A small network was shown many inputs. Here are its activations along a few directions, one row for each input.
In each table, some parts of the input vary, and every possible input appears once, in random order.
Descriptions start from the smaller parts, as in this example, which fits no table here: values(3) and (point or ring(11) or (line(4) and ring(5))).
Shared parts are said once, and a part with two or three values counts as separate values.
In the rows, zero is written as 128.

Other details of the inputs vary at random and push rows far along two fixed directions, the same in every table; ignore that.

Table:
R1: [135 114 138 123  98 119 134 116 122 120 107 140 141 137 155]
R2: [131 104 115 115 115 106 143 123 122 141 107 141 123 141 146]
R3: [114  99 155 109  96 115 135 132 124 124 139 133 125 136 127]
R4: [132 105 125 119 102 110 134 115 123 113 107 138 131 125 140]
R5: [120  95 140 107 113 104 157 145 119 145 138 136 114 133 126]
R6: [138 102 119 119 107 117 140 113 112 121 103 140 129 122 152]
R7: [142 113 120 118 118 108 155 129 116 140 107 142 133 135 155]
R8: [112 173 146 122 181 123 128 117 115  95 170  88 113  95 130]
R9: [136 195 132 135 188 122 143 117 125 106 144 105 135 111 165]
R10: [157 182  91 220 169 216  44 138 148 163 150 149 164 141  43]
R11: [110 183 159 123 171 127 130 120 131  99 180  91 121 111 138]
R12: [108 189 156 127 167 126 118 120 138  92 148  77 127 114 139]
R13: [133 109 122 116 116 107 153 130 134 133 113 144 130 138 146]
R14: [117 171 125 140 173 144 107 124 131 108 143  89 120 105 111]
R15: [141  90 103 129 107 131 122 125 126 149 104 154 127 140 119]
R16: [139 190 134 155 162 146 106 112 120 107 135 112 145 107 137]
R17: [126  93 119 124 104 125 135 153 136 158 110 137 121 143 107]
R18: [128 111 132 118 100 115 139 116 138 122 117 139 135 140 148]
R19: [126 184 128 132 182 120 127 101 121  90 142  94 126 100 148]
R20: [116  99 135 108  95 112 132 130 130 114 108 121 120 124 127]
R21: [160  98  79 171 112 172  95 145 124 190 106 179 144 156  88]
R22: [114 178 153 124 173 122 124 118 116  89 169  90 119  96 129]
R23: [120  97 128 125  90 138 121 140 149 140 118 135 128 145 112]
R24: [116  91 136 106 110 108 147 139 116 146 136 137 108 137 129]
R25: [135 108 120 116 118 102 153 130 125 140 110 140 128 137 143]
R26: [129 110 134 120  94 113 130 117 126 117 106 139 136 129 141]
R27: [118  97 143 107 113 109 158 145 128 138 142 139 116 133 130]
R28: [132 195 136 132 181 131 139 109 128  99 146 104 137 114 166]
R29: [141 103 117 114 113 116 139 117 113 131 102 141 125 130 156]
R30: [112 103 143 110  87 116 127 132 133 120 107 121 126 128 128]
R31: [170  96  73 207  94 219  60 151 147 201 116 200 166 165  45]
R32: [114  99 152 108  92 114 133 133 119 122 133 133 124 124 124]
R33: [109 188 146 122 177 129 134 125 145  99 152  83 120 114 141]
R34: [129 111 125 115 110 116 147 122 138 127 116 144 132 141 146]
R35: [139 108 127 121 101 116 136 115 114 114 103 140 134 122 152]
R36: [118  91 127 101 105 112 136 132 130 131 107 122 109 132 132]
R37: [114  98 127 106 107 109 141 138 129 141 109 123 110 139 135]
R38: [149 184  83 218 190 224  53 169 159 181 158 137 146 137  23]
R39: [115 175 146 118 186 122 128 119 117 104 171  89 108 101 134]
R40: [123  91 132 121 102 137 136 146 134 149 142 153 124 143 106]
Each input here is: line(4) and ring(10).
The inputs of R18 and R23 match in every part but the line(4) part. If R34 is changed in the same way as R18 into R23, which row does it become?
> R33
Which other rows does R13 become when the line(4) part takes its other values? List them by row number.
> R9, R27, R38
A walk changes only the line(4) part. It starts at R32 and steps to R30. List the rest of the walk in order.
> R26, R16

Table:
R41: [114  97 160  63  75  57 183  91  97  86  96 118 118 115 226]
R42: [139 102 134  70 102  61 200 112 126 119  64 130 125 149 235]
R43: [156 112 102 161 107 162  91 122 126 137 105 167 156 138 101]
R44: [101 240 153 139 208 136 110 119 145  74 160  47 122  90 129]
R45: [127 104 134  67 106  40 227 100 121 104  91 135 124 137 243]
R46: [158 110 107 163 109 156 103 122 119 137 111 154 155 131 107]
R47: [115 104 119 125 106 126 114 143 139 139 102 117 120 132 100]
R48: [137 250 141 155 215 136  98  84 128  69 161  84 143  88 153]
R49: [111 105 148 122 100 142 122 139 147 131 149 133 126 142 110]
R50: [132 110 130 150 120 151 113 163 129 172 161 157 131 149  74]
R51: [124 104 135 146 107 162 110 154 142 164 161 155 135 153  72]
R52: [128  93 115 118 127 131 140 147 118 153 133 144 109 124 107]
R53: [109 228 132 135 234 125 110 116 126  91 163  47 106  89 132]
R54: [136 106 117 148 131 152 120 162 122 174 152 159 125 134  77]
R55: [137 111 128 132 102 126 127 111 110 119 106 147 138 128 149]
R56: [121 109 128 144  96 163 100 148 155 138 130 138 132 139  83]
R57: [133  91  93 139 132 152 107 142 126 167 129 143 109 139  78]
What do these inputs look like to the network?
> values(2) or line(5) or ring(10)
A walk changes only the line(5) part. It starts at R41 and steps to R55. List the rest of the walk in order.
> R46, R43, R48

Table:
R58: [128 172 113 132 186 122 130 113 124 112 143 102 118 109 135]
R59: [ 88 161 176 112 163 124 133 142 132 105 199  84 104 107 106]
R60: [131 117 134 107 123  94 164 135 125 136 110 130 124 139 161]
R61: [130  90 129 130  79 130 123 119 132 125 119 159 140 139 122]
R62: [137 165 120 147 170 142 125 119 129 125 162 132 136 123 123]
R63: [118 172 133 126 165 133 108 100 130  88 134  88 121 107 146]
R64: [131  86 116 125  86 129 120 128 127 126  93 143 130 124 116]
R65: [125 175 127 147 155 156 103 118 151 117 134 106 138 133 127]
R66: [125 115 155 113  92 107 138 117 109 112 125 131 135 124 155]
R67: [121 189 142 133 162 127 130 120 142  92 132  92 138 110 147]
R68: [143  89 125 125 102 121 142 136 113 151 124 167 134 142 129]
R69: [121 108 149 106  96 117 137 105 128 103 127 132 130 134 159]
R70: [158 165  96 213 149 219  53 142 142 156 154 161 162 129  41]
R71: [ 86  88 158  83 110 100 145 152 128 121 150  99  86 120 106]
R72: [140  84 109 121 110 116 136 136 112 152 102 149 120 135 123]
R73: [128 115 128 108 121  99 170 135 134 130 112 130 125 134 159]
R74: [120 123 147 111  98 105 141 128 124 120 103 118 132 132 158]
R75: [132 179 138 132 180 125 145 118 120 104 164 113 132 108 148]
R76: [138  82 103 121 109 121 142 136 121 147 103 150 120 131 121]
R77: [ 85  98 165  86 107 104 152 159 146 132 151 102  99 135 111]
R78: [127 118 141 114 100 110 137 130 133 120 100 127 136 135 147]
R79: [135  99 118 127 104 120 144 148 123 166 105 151 129 149 135]
R80: [155  79  82 185  81 191  60 153 125 191  98 176 147 146  43]
R81: [117 118 137 109 100 106 143 119 145 109 104 123 133 136 152]
R82: [160 166  92 210 172 208  67 153 121 186 164 163 154 136  52]
R83: [135  80 102 113 110 127 132 124 126 149 108 148 114 142 129]
R84: [127  85 113 124  87 126 115 121 131 126  96 143 128 131 116]
R85: [137 171 142 153 150 146 104 119 122 111 149 121 147 115 119]
R86: [127 178 128 128 184 115 133 120 104 119 141  94 114 104 148]
R87: [125 185 125 130 183 117 144 121 140 115 144 103 126 122 153]
R88: [125 178 140 131 166 119 114 110 116  91 130  88 127  98 142]
R89: [131 104 131 106 116 117 150 116 124 129 135 148 123 139 157]
R90: [135  93 110 118 107 128 142 134 143 158 110 152 125 156 138]
The inputs of R86 and R82 match in every part but one. If R72 is changed in the same way as R86 into R82, which row does it become?
> R68
What do these inputs look like to the network?
> values(3) and (point or (values(2) and line(5)))
Which other rows does R60 become when the values(2) part takes its other values? List them by row number.
> R78

Table:
R91: [114  36 142  94  31  97 149 140 123 135  93 154 125 141 130]
R92: [117  32 134  80  57  97 164 152 132 156 102 156 109 156 136]
R93: [134 142  94 182 155 188  84 162 148 180 149 141 133 141  47]
R94: [142 167 122 152 163 134 111 119 118 125 131 122 139 125 131]
R95: [144 150 110 151 149 141 117 126 135 134 118 133 144 136 122]
R96: [107 127 141  96 140  94 161 124 123 110 142 106 106 115 149]
R97: [137 139 104 182 140 190  65 140 143 153 145 148 142 132  51]
R98: [131  40 116 137  41 144 107 153 131 170  98 177 137 153  75]
R99: [118  32 136  88  38 102 145 130 128 133  96 163 118 148 130]
R100: [120  27 141  84  54  97 166 148 118 154 105 154 109 149 136]
R101: [ 97 173 167  98 151  90 151 110 132  73 142  72 116 107 170]
R102: [122 157 132 140 165 137 116 143 124 139 154 113 120 119 102]
R103: [141 151 115 153 142 146 106 121 120 142 128 131 138 128 125]
R104: [132 145 135 106 141  94 159 105 122  93 116 114 128 109 176]
R105: [120 138 119 141 145 142 123 149 139 147 143 120 122 130  97]
R106: [117 163 124 136 173 134 127 134 130 123 162 106 118 111 111]
R107: [107 132 150  99 137  91 158 133 115 116 139 100 108 115 148]
R108: [131 147 142 109 139  91 156 112 113  99 114 112 132 114 173]
R109: [144 174 114 146 173 134 121 112 127 112 133 120 141 114 133]
R110: [130  41 108 133  61 138 126 167 126 186 108 174 124 154  77]
R111: [153 152  85 190 151 201  74 141 141 165 126 152 150 143  78]
R112: [124 177 152 105 159  89 163 106 112  80 125  90 123  96 193]
R113: [121 147 165 107 132  98 167 119 117 106 153 125 132 123 173]
R114: [130 146 142 110 141  90 154 110 111 100 116 111 131 119 175]
R115: [119  29 146  86  31 100 146 140 123 138  94 159 122 144 134]
R116: [115  39 141  87  36 102 146 137 135 137  91 157 120 155 133]
R117: [109 130 156  96 127 104 141 113 127  89 140 104 116 113 154]
R118: [109 135 159 100 124 111 143 118 135  95 134  97 119 122 154]
R119: [133  49 122  97  52 104 161 131 129 140  73 164 129 148 162]
R120: [111 125 148  93 144 102 161 122 123 107 148 105 105 117 154]
R121: [136  34 120 134  42 153 107 152 132 170 102 178 135 154  79]
R122: [125 151 124 133 170 143 119 137 131 131 163 116 116 119 108]
R123: [108 138 165  99 121  98 140 118 118  94 135 101 117 113 154]
R124: [137  51 121  97  56  92 163 130 130 140  71 167 135 152 155]
R125: [121 174 154 104 159  95 159 105 109  80 126  89 122  98 196]
R126: [110 129 145  92 143  96 158 123 122 109 145 109 103 119 151]
R127: [100 171 176  94 150  86 147 109 118  73 144  77 116  98 171]
R128: [137 149 113 174 151 189  75 134 142 138 155 131 138 126  65]
R129: [135 153 110 169 169 184  92 153 145 163 159 127 129 136  67]
R130: [103 138 155 104 119 101 146 121 135  93 131  97 121 118 151]
R131: [152 149 105 186 149 188  93 141 138 164 166 170 155 142  73]
R132: [125 150 137 110 140  95 148 107 128 107 119 108 125 127 178]
R133: [128 150 138 108 138 101 159 114 129  98 112 110 128 115 178]
R134: [154  46  91 141  67 138 115 132 127 172  87 193 141 164 104]
R135: [140 169 121 153 160 136 109 117 119 129 135 119 136 123 133]
R136: [ 97 173 171  94 152  89 148 109 132  73 142  75 115 108 172]
R137: [119 169 142 136 156 146 106 129 141 110 152 101 129 119 117]
R138: [150 149 103 158 148 156 111 124 130 131 125 140 140 120 116]
R139: [128 134 129 136 148 142 116 149 124 147 152 124 120 127 101]
R140: [105 132 152 103 123 101 143 111 127  90 135 103 118 113 148]
R141: [130 154 108 179 148 182  77 137 142 137 152 130 141 122  62]
R142: [119 173 154 102 160  97 156 103 106  81 127  88 121 103 198]
R143: [153 169  95 185 168 175  81 132 140 154 132 140 150 141  88]
R144: [127 142 136 105 139 104 156 105 119  93 118 112 123 109 183]
R145: [144 164 112 149 167 135 117 112 125 117 131 125 140 123 130]
R146: [127 137 128 137 146 141 115 146 123 148 149 125 118 129  97]
R147: [138 170 120 148 157 147 111 117 116 128 132 116 137 119 135]
R148: [126 146 133 106 140  99 147  97 119 103 124 111 122 118 180]
R149: [118 168 134 132 173 137 124 138 136 131 157 104 115 124 115]
R150: [142 146 105 147 145 153 109 114 124 134 127 133 136 127 127]
R151: [159 170  98 188 162 178  86 139 129 151 131 142 153 122  82]
R152: [131  51 120  96  51  98 154 124 128 150  78 163 127 156 160]
R153: [131  35 103 126  67 139 124 155 133 182 109 184 120 157  78]
R154: [154 165  90 186 167 177  77 122 133 152 140 143 145 133  89]
R155: [131 159 107 171 170 177  89 154 146 166 154 130 129 135  64]
R156: [143  50 115 137  54 145 135 153 140 182 115 202 147 172 102]
R157: [152 163  91 182 166 191  80 126 130 146 136 142 144 128  92]
R158: [122 150 136 105 137 106 151 107 125 105 117 106 126 123 181]
R159: [144 173 117 150 162 141 121 125 138 123 126 120 143 120 129]
What do these inputs look like to the network?
> values(3) and (point or ring(10) or (values(2) and line(6)))
The inputs of R102 and R155 match in every part but the values(3) part. If R114 is changed in the same way as R102 into R155, which row does it become?
> R95
The inputs of R122 and R92 match in every part but the values(3) part. If R134 is changed in the same way as R122 into R92, which row does it become?
> R143
Which other rows does R112 become when the ring(10) part takes its other values? List them by row number.
> R94, R103, R108, R114, R125, R135, R142, R147, R151
Which other rows does R122 become when the values(2) part takes its other values? List them by row number.
> R117
Which other rows does R100 become when the values(2) part takes its other values? List them by row number.
> R121
Which other rows does R128 become when the line(6) part takes its other values? List them by row number.
> R97, R99, R117, R140, R141
